A small network was shown many inputs. Here are its activations along a few directions, one row for each input.
In each table, some parts of the input vary, and every possible input appears once, in random order.
A made-up example of a description, with smaller parts first: ring(8) and (point or (values(2) and line(4)) or line(11)).
Shared parts are said once, and a part with two or three values counts as separate values.
(in the rows, 128 means zero)

Other details of the inputs vary at random and push rows far along three fixed directions, the same in every table; ignore that.

A family of inputs:
x1: [127 128 210 144  61  89 168 102 117  84 113  81 168]
x2: [102  93 128 123 119 111 136  53  78 203 181 168 119]
x3: [169 127 126 117 135 162  82 174 162 103  80 105 130]
x4: [156 136 127 110 135 151  69 170 146  92  77 112 132]
x5: [ 85 144  42  96 201 188 103 142 167 145 135 192  60]
x6: [ 92 146 121 150 140 113 205  84 110 159 190 183 103]
x7: [118 192 150 173 126 137 172 133 170  37  64 111  86]
x8: [119 200 153 173 136 131 199 155 187  35  92 132 107]
x9: [165  21 156  61  67  85  40 137  28 212 135  72 230]
x10: [ 91 144  44 110 208 188 109 153 166 141 162 188  67]
x11: [153 122 206 166  63  93 177  99 113 101 100  73 159]
x12: [129 124 206 140  74  91 164 116 118  89 101  82 163]
x13: [120  92 132 132 121 114 154  65  84 213 185 158 119]
x14: [ 79 142 134 153 143 116 203  84 114 156 195 165  92]
x15: [ 98 146 129 168 124 103 209  71 125 155 175 179  82]
x16: [114 200 162 176 123 136 179 119 181  32  81 122  86]
x17: [181  80  94  86 110 142  21 180 139 142 112 113 175]
x18: [137 181  91  99 194 137  47 133 140 103  93  43 153]
x19: [106  78 128 111 140 104 138 101  65 217 202 155 138]
x20: [152 133 106 110 127 153  86 183 166  83 106 117 162]
x21: [117 146  22 118 207 171 110 163 156 152 129 200  45]
x22: [190  78 104  81 119 135  20 196 122 150 103 112 177]
x23: [119  94 105 116 133 104 144 111  67 204 177 158 145]
x24: [142 133 114 115 141 147  88 197 145  90  96  94 139]
x25: [140 121 210 171  54  99 178  77 135 103 117  84 163]
Each input here is: point or (line(4) and ring(6)).
Which other rows does x3 become when the ring(6) part takes its other values? List them by row number.
Answer: x4, x8, x12, x19, x22
Which other rows does x2 become when the line(4) part takes its other values? List them by row number.
Answer: x4, x7, x16

A family of inputs:
x26: [127 137 186 146  74 107 153  95 143  73  82  72 148]
x27: [ 68 211  72 146 208 137 186 127 160 103 142 196  40]
x28: [158 119 123 116 145 158  79 199 146 108 103  91 137]
x29: [141 121 114  85 137 137  69 198 139 106  96  93 169]
x30: [125 107 228 178  40  66 241 108 119  94 144 157 155]
x31: [153  59  75  95 130 167  81 162  97 220 135 211 101]
x32: [113  89 163 119 116 109 136  78  58 192 152 121 127]
x33: [158 126 105 100 136 128  53 195 116 105  81  89 153]
x34: [137  41 157 117  53  89 149 113  74 177 189 176 170]
x35: [134  86  55  73 172 145  68 170 115 207 172 156 139]
x36: [131 105 127 130 102  88 140  92  84 175 193 129 164]
x37: [113  89 147 131 113 114 142  96  88 183 201 127 159]
x38: [174 131 110  99 144 148  65 197 146 110 107 100 173]
x39: [ 96  88 143 116 106  93 141  69  84 186 171 133 154]
x40: [124 152 153 151 129 152 128 135 180  82 120 112 122]
x41: [143 138 186 168  81  97 185 135 143  75 102  67 156]
x42: [171 134 103 125 143 132  77 189 141 104  95 100 142]
x43: [133 141 183 165  70 106 165 112 163  73 113  80 163]
x44: [120 152 152 129 134 155 117 120 160  82  89 105 104]
x45: [109 127  84 116 172 119 120  91  89 183 142 171  74]
x46: [115 144 185 146  68  95 180 120 137  60 111  72 175]
x47: [ 93 171  77 161 190 159 193 108 178 123 124 178  26]
x48: [135  92  53  68 167 146  23 113  88 210 143 160 118]
x49: [123  96  48  65 168 135  41 143  81 197 173 161 141]
x50: [ 81 187  99 154 201 164 194 132 175 116 165 182  47]
x51: [171 122 104 101 133 158  44 168 152 118 106 105 170]
x52: [ 85 115 168 128 117 109 165  60  96 164 175 137 129]
x53: [159 122 112  90 133 155  41 147 134 115  75  95 153]
x54: [140 143 135 145 118 141 130 123 180  90  95 106 116]
x55: [ 85 195  82 150 206 162 185  98 153 113 105 181  26]
x56: [103 126 152 124 128  86 175  85  73 170 170 137 151]
x57: [102  86 145 127 113  85 164  95  59 187 158 120 147]
x58: [150 126 114  89 133 152  45 159 137 108  91 100 170]
x59: [110 103 142 121 104  81 126  63  72 178 172 134 155]
x60: [139 124 127 104 146 152  77 198 129 103  87  89 137]
x61: [125 147 133 134 132 133 140 135 150  84  72 104 104]
x62: [135 111 141 130 111  76 148  99  81 179 187 134 161]
x63: [172  97 122 122  99 155  93 226 146 101  82 149 136]
x64: [147 152 176 160  83 110 165 121 141  70 123  82 177]
x65: [140 118 149 148  81 140 136 156 169  79 104 163 124]
x66: [ 51 193  88 144 197 171 192 120 168  99 154 183  42]
x67: [ 78 175  63 152 181 162 192 123 183 115 163 179  58]
x68: [117 171 130 132 132 136 144 141 148  68 107 111 139]
x69: [150 138 206 165  88 114 161 115 140  84  97  73 136]
x70: [180 117 103 100 133 160  38 157 150 124  89 100 155]
x71: [156 158 140 150 133 137 139 131 157  93  82 107 115]
x72: [115 103 150 131 119  86 161  88  52 182 154 120 153]
x73: [130  78 166 143  56 110 170  76  99 184 156 185 118]
x74: [176 135 109 119 128 144  55 148 160 106  87 104 139]
x75: [127 114 133 149 130 102 172  94  81 181 166 134 133]
x76: [146 155 182 169  72  94 150 106 152  69 114  85 163]
x77: [157 157 134 154 129 122 127 131 155  89  88 110 108]
x78: [133  87  76  89 174 173  53 119 122 212 162 159 103]
x79: [ 56 200  99 143 210 161 199 132 167 104 147 186  37]
The inputs of x72 and x53 match in every part but one. If x28 is changed in the same way as x72 into x53, which row does it become?
Answer: x78
The inputs of x52 and x44 match in every part but one. If x39 is changed in the same way as x52 into x44, which row does it become?
Answer: x26
What is each input in this table made of?
Answer: ring(6) and (point or (values(2) and line(4)))
Which other rows does x35 become when the line(4) part takes its other values? List them by row number.
Answer: x38, x50, x62
Which other rows does x37 become when the line(4) part takes its other values? List them by row number.
Answer: x36, x64, x67
